Here are a small network's activations along a few directions, averaged over the inputs that share one value of a field.
Related values have similar rows: they may be neighbours, one step apart, or belong to one group.
In the rows, 500 means zero.
Random noise pushes rows far along 17 fixed directions. That doesn't count. These rows show it; they differ only by the noise:
522	390	699	258	730	558	402	538	674	454	354	748	415	551	509	435	543	500	594	567	567	658	458	544	289	523	557
619	336	489	650	446	657	383	694	561	617	358	557	439	603	597	589	532	615	511	281	385	620	293	362	588	727	461
460	506	575	398	603	525	462	501	723	494	348	636	439	819	483	327	672	522	457	598	494	466	310	454	139	454	471
541	398	307	393	755	327	361	741	517	529	650	626	887	764	734	532	519	334	369	669	459	525	610	286	308	483	418
417	304	374	377	638	454	466	609	506	417	470	558	491	635	362	678	598	527	618	739	648	405	316	468	387	467	512
393	480	455	773	570	436	373	448	667	507	437	565	490	819	615	476	547	651	555	494	499	358	433	180	589	682	351
573	529	621	797	551	380	583	545	661	471	544	524	400	645	631	532	461	267	583	560	374	625	551	541	148	673	185
549	533	542	371	507	660	629	647	371	274	740	621	696	367	368	640	372	578	485	285	496	278	580	327	532	632	657
355	535	453	193	435	515	256	415	496	766	378	553	613	676	670	265	732	450	319	555	474	674	439	433	488	369	418
527	556	399	765	538	461	721	470	701	392	300	593	487	417	596	332	604	535	360	560	434	312	588	621	656	351	435
470	354	575	306	520	540	572	441	538	326	272	502	812	430	463	735	587	318	472	235	639	341	526	554	337	321	635
607	499	454	343	327	577	406	450	296	588	552	481	582	558	333	409	498	595	456	395	450	486	481	389	504	431	715
470	302	491	512	593	548	553	753	564	714	367	623	527	457	760	798	493	540	434	498	476	544	265	485	756	393	536
488	418	415	509	468	611	465	508	500	533	731	475	558	663	525	521	432	421	400	411	494	480	302	479	524	590	453
608	558	596	532	581	575	508	523	598	461	595	473	357	523	448	422	409	413	499	496	503	595	384	682	387	589	561
490	413	607	368	737	602	346	639	450	558	668	536	460	442	365	460	259	705	462	561	393	516	528	313	720	708	680
304	537	658	346	492	588	580	449	638	652	309	507	611	732	574	581	631	473	298	400	525	295	132	477	329	175	661
472	608	392	511	361	502	578	829	360	416	401	400	553	162	628	669	801	337	504	521	397	639	488	707	412	486	289
508	453	383	469	547	416	572	558	505	409	525	499	608	543	497	758	499	411	580	529	695	385	471	497	516	486	518


Field ROG:
tiri: 416	462	476	424	492	591	477	420	634	630	353	443	414	617	486	495	544	483	377	429	562	525	340	544	552	508	435
kob: 653	462	353	609	607	299	671	551	560	371	548	559	630	629	511	628	434	457	553	576	582	297	656	409	423	365	531
meko: 552	324	417	509	519	531	636	541	682	441	335	802	443	428	753	395	598	664	478	496	489	538	567	520	718	368	353
zasoz: 391	371	554	669	586	375	285	356	411	437	366	373	525	336	552	488	505	542	630	472	414	547	645	466	628	423	519
gutu: 536	736	617	472	325	566	724	414	550	406	473	509	505	312	530	575	471	404	521	238	619	503	783	519	516	751	319
zovur: 573	746	529	266	534	491	674	377	817	554	537	468	334	665	629	460	422	304	430	474	849	641	435	784	435	517	426
volak: 530	460	508	736	558	345	551	664	444	433	296	461	619	355	587	582	558	565	541	556	358	424	692	429	419	392	532
dezom: 754	707	406	652	378	325	572	722	452	705	466	549	435	736	577	594	535	461	583	633	477	600	447	400	238	561	445
vufi: 436	567	317	662	264	480	824	662	270	657	515	534	639	515	518	709	455	440	315	589	391	289	590	321	602	491	300
kados: 451	406	414	435	484	670	510	518	549	309	635	590	779	404	573	384	528	568	278	182	352	356	628	345	624	622	390
virof: 440	462	541	395	588	342	409	578	508	323	207	256	676	257	427	645	668	494	579	437	494	487	741	499	345	503	508
mab: 533	373	297	630	617	580	559	499	541	172	486	574	671	526	371	567	546	375	491	418	651	287	455	590	381	505	543
zupu: 240	666	602	507	406	704	540	559	504	628	419	603	452	540	672	503	640	416	363	482	460	558	289	511	428	548	297
pekiz: 336	382	533	310	516	435	679	351	679	404	406	416	573	420	468	600	503	532	435	419	555	277	521	521	521	311	474
tusi: 527	399	665	390	618	553	373	712	526	327	556	445	531	266	495	427	469	744	557	330	221	577	624	363	386	669	540
gez: 404	465	286	388	655	363	249	465	573	265	643	376	712	635	513	426	574	550	548	526	640	380	604	318	581	606	452
kubef: 571	413	414	344	547	265	603	634	437	515	387	452	647	501	493	886	483	500	660	601	743	416	658	389	478	385	590
bobet: 461	648	373	347	618	406	572	586	562	448	702	370	377	518	305	337	440	817	427	806	522	240	483	430	686	438	662
kef: 523	275	368	631	478	628	485	217	541	547	205	425	430	536	183	503	372	448	473	468	722	412	565	591	775	706	543
sigif: 481	375	460	511	667	513	355	369	573	450	588	470	583	586	475	436	392	337	489	506	637	540	523	591	498	647	469
A value of ROG combines one of 4 hidden first parts with one of 5 second parts; all combinations occur once.
Changing only the second part turns zovur into gutu. vufi has the same second part as zovur; what does that change turn vufi into?
Answer: volak
Changing only the second part turns tiri into kados. zasoz has the same second part as tiri; what does that change turn zasoz into?
Answer: dezom
Changing only the second part turns kob into gez. mab has the same second part as kob; what does that change turn mab into?
Answer: pekiz
Changing only the second part turns tusi into zupu. bobet has the same second part as tusi; what does that change turn bobet into?
Answer: meko

Field GEFO:
sobev: 359	616	526	476	498	435	484	451	456	500	504	525	568	463	648	572	535	555	532	480	597	401	467	418	679	343	574
memi: 535	209	529	36	497	363	701	531	590	636	451	345	597	482	338	655	356	449	343	513	420	446	705	428	433	388	416
mune: 499	552	582	465	446	476	511	518	536	623	457	634	355	558	569	574	545	639	625	528	522	543	419	380	556	485	496
roke: 195	510	677	665	526	473	602	325	498	523	535	576	519	522	552	545	496	446	454	582	381	339	516	393	471	377	320
vig: 424	498	535	505	551	527	253	508	402	392	645	423	474	531	311	406	504	611	623	548	400	518	510	340	394	766	489
ped: 403	426	764	238	688	407	473	600	578	499	464	428	541	411	594	625	398	644	528	434	418	497	547	360	393	365	642
laret: 434	570	475	304	547	521	286	447	292	475	653	527	573	573	278	377	437	582	539	599	557	483	695	228	576	710	540
tib: 269	477	746	678	535	552	479	298	477	392	317	501	464	344	369	377	586	437	526	575	360	423	613	580	410	468	437
ribol: 504	657	518	379	372	394	724	214	490	384	509	632	684	438	582	624	477	296	546	343	742	362	724	568	500	283	505
suza: 586	312	614	532	670	391	405	487	681	490	420	459	504	629	537	549	384	517	579	459	489	523	489	449	400	527	573
kisob: 355	882	756	473	539	485	563	675	516	460	619	544	413	422	659	498	592	426	546	588	422	550	410	539	257	511	418
zuvo: 636	708	612	567	457	574	721	472	508	353	453	851	391	468	464	439	526	429	609	527	592	531	684	575	242	573	426
toge: 501	455	676	507	536	429	599	481	565	449	400	235	561	404	391	656	435	439	486	383	441	427	563	571	258	422	556
derud: 482	458	393	542	545	523	444	445	429	563	397	459	599	530	377	471	429	555	381	477	509	385	567	406	670	517	625
zukur: 468	390	386	515	524	542	397	509	362	504	658	364	587	535	364	535	390	532	476	542	516	437	491	419	607	600	563
resa: 578	671	462	298	561	423	567	801	574	491	657	641	416	360	707	469	577	724	539	623	470	599	554	446	625	514	478
sagol: 536	462	424	496	415	536	514	546	549	613	397	457	450	582	524	478	506	461	416	456	482	622	564	458	529	682	300
mumu: 630	544	293	774	699	514	387	571	571	486	500	593	584	517	712	312	521	368	389	589	555	605	465	722	622	505	575
rugu: 480	822	516	462	399	351	581	473	412	435	681	489	480	514	394	404	506	615	574	597	440	354	687	304	402	515	477
sel: 285	701	477	307	521	501	429	648	377	756	559	456	594	563	610	617	496	582	379	622	555	431	411	271	685	553	538
GEFO is arranged as a network in which each value has 4 neighbours.
Name the neighbours of ped, in listed order.
Answer: sobev, derud, sagol, sel
Name the neighbours of vig, in listed order.
Answer: suza, resa, mumu, rugu
A value of GEFO combines one of 4 hidden first parts with one of 5 second parts; all combinations occur once.
Changing only the second part turns rugu into vig. kisob has the same second part as rugu; what does that change turn kisob into?
Answer: suza
Changing only the second part turns ped into sobev. sagol has the same second part as ped; what does that change turn sagol into?
Answer: laret
Changing only the second part turns memi into zukur. mune has the same second part as memi; what does that change turn mune into?
Answer: toge
